These are the activations of a small neural network, seen along a few directions. Each row is one input.
In each table, some parts of the input vary, and every possible input appears once, in random order.
Descriptions start from the smaller parts, as in this example, which fits no table here: ring(5) and (point or ring(11) or (values(3) and line(4))).
Shared parts are said once, and a part with two or three values counts as separate values.
(in the rows, 128 means zero)

Other details of the inputs shift rows strongly along three fixed directions, in all tables alike. That doesn't count.

A family of inputs:
R1: [112 125 124 126 139 105 102 121 129 131 117 104 126]
R2: [134 121 139 118 123 135 131 137 130 133 127 141 135]
R3: [115 114 123 124 136 113  91 130 143 130 124 113 131]
R4: [131 131 136 126 119 133 129 132 122 132 114 136 122]
R5: [136 136 100 129 125 121 105 109 162 121 155  94 139]
R6: [126 134 130 133 125 131 137 132 115 128 115 136 127]
R7: [126 127 131 128 122 133 132 131 115 127 121 139 132]
R8: [106 115 124 126 151 115 105 131 142 131 136 116 141]
R9: [133 126 135 128 123 133 129 137 127 132 116 138 121]
R10: [150 138 102 143 118 139 148 132 148 127 160 110 133]
R11: [153 146  95 145 112 141 137 121 143 116 159 118 131]
R12: [113 123 127 127 139 106 100 123 134 133 117 107 124]
R13: [126 129 139 118 121 132 136 130 118 127 124 133 138]
R14: [127 121 132 131 130 138 132 142 121 129 129 141 127]
R15: [104 120 121 124 150 105 112 127 136 132 129 109 134]
R16: [156 144 102 149 113 140 138 130 149 122 152 116 125]
R17: [127 130 131 135 132 125 141 136 113 130 121 135 121]
R18: [128 125 134 136 136 131 140 140 118 131 125 135 119]
R19: [125 126 135 122 126 133 137 131 119 131 126 138 140]
R20: [126 136 135 129 120 131 135 129 115 126 113 132 126]
R21: [127 129 136 124 117 133 130 129 114 124 118 134 130]
R22: [124 126 134 124 127 128 144 130 117 134 124 133 133]
R23: [126 127 132 135 133 136 136 142 122 130 124 138 122]
R24: [123 139 142 124 184 147 126  28 136  75 153 185  75]
R25: [124 126 133 123 129 132 138 137 122 131 130 141 138]
R26: [128 131 131 134 126 126 141 131 111 131 117 132 125]
R27: [130 128 138 115 120 133 133 131 120 130 124 134 136]
R28: [129 120 137 126 130 130 141 137 129 135 129 138 128]
R29: [132 125 136 122 115 135 125 133 121 131 120 138 127]
R30: [136 124 137 129 126 128 132 135 123 133 118 136 119]
R31: [157 138 106 136 111 137 141 123 152 127 155 112 131]
R32: [130 120 138 123 128 135 134 139 130 133 132 143 136]
R33: [130 128 135 120 115 134 127 131 116 128 119 135 129]
R34: [108 127 123 124 138 109  96 121 134 129 114 106 128]
R35: [131 120 135 130 124 135 128 141 125 130 127 143 127]
R36: [113 118 125 133 149 107 104 130 136 132 124 111 123]
R37: [126 129 137 121 121 128 143 129 117 131 122 128 132]
R38: [108 127 124 130 140 103 104 121 128 128 117 101 128]
R39: [130 125 140 119 121 130 138 130 125 135 123 134 128]
R40: [153 144 106 132 107 134 143 119 142 124 151 106 133]
Description of these inputs: ring(5) and ring(8).
- The inputs of R24 and R17 match in every part but the ring(5) part. If R9 is changed in the same way as R24 into R17, which row does it become? => R30
- The inputs of R33 and R34 match in every part but the ring(5) part. If R14 is changed in the same way as R33 into R34, which row does it become? => R23
- A walk changes only the ring(8) part. It starts at R39 and steps to R31. List the rest of the walk in order. => R28, R10, R15, R22, R37, R40
- Change only the ring(5) part in R39. List by row number the other rows that result. => R4, R5, R12, R29

A family of inputs:
R41: [124 138 128 125 107 121 134 140 112 138 103 115 135]
R42: [133 127 134 119 103 125 123 141 115 136 111 125 140]
R43: [133 128 136 128 117 123 128 146 122 138 110 123 126]
R44: [122 124 133 116 111 127 132 152 119 140 120 114 151]
R45: [109 119 221  93 181 156 167  48  73  97  95 250  61]
R46: [125 132 125 145 122 127 127 156 114 135 110 124 122]
R47: [125 120 127 134 131 123 142 157 121 144 125 126 137]
R48: [131 121 135 119 110 132 123 149 124 138 120 125 145]
R49: [168 145  93 142 129 156 136  83 175  98 192 131 116]
R50: [129 120 130 135 118 125 131 161 123 142 117 123 127]
R51: [ 38  94 118 122 231  49  17  66 166 116 124  73 114]
R52: [121 136 120 149 127 121 139 156 104 133 112 121 129]
R53: [124 117 131 129 129 128 143 156 128 142 131 131 145]
R54: [131 131 131 125 107 127 124 141 119 136 103 123 132]
R55: [130 118 128 130 125 130 130 160 127 142 125 130 132]
R56: [125 132 131 116 106 121 132 136 109 134 113 116 141]
R57: [167 154  88 139 128 156 145  71 178  93 202 124 126]
R58: [168 146  94 137 122 156 132  85 174 101 192 130 125]
- The inputs of R55 and R47 match in every part but one. If R48 is changed in the same way as R55 into R47, which row does it become? => R44
- What is each input in this table made of? => values(2) and (point or ring(8))
- Change only the values(2) part in R58. List by row number the other rows that result. => R57
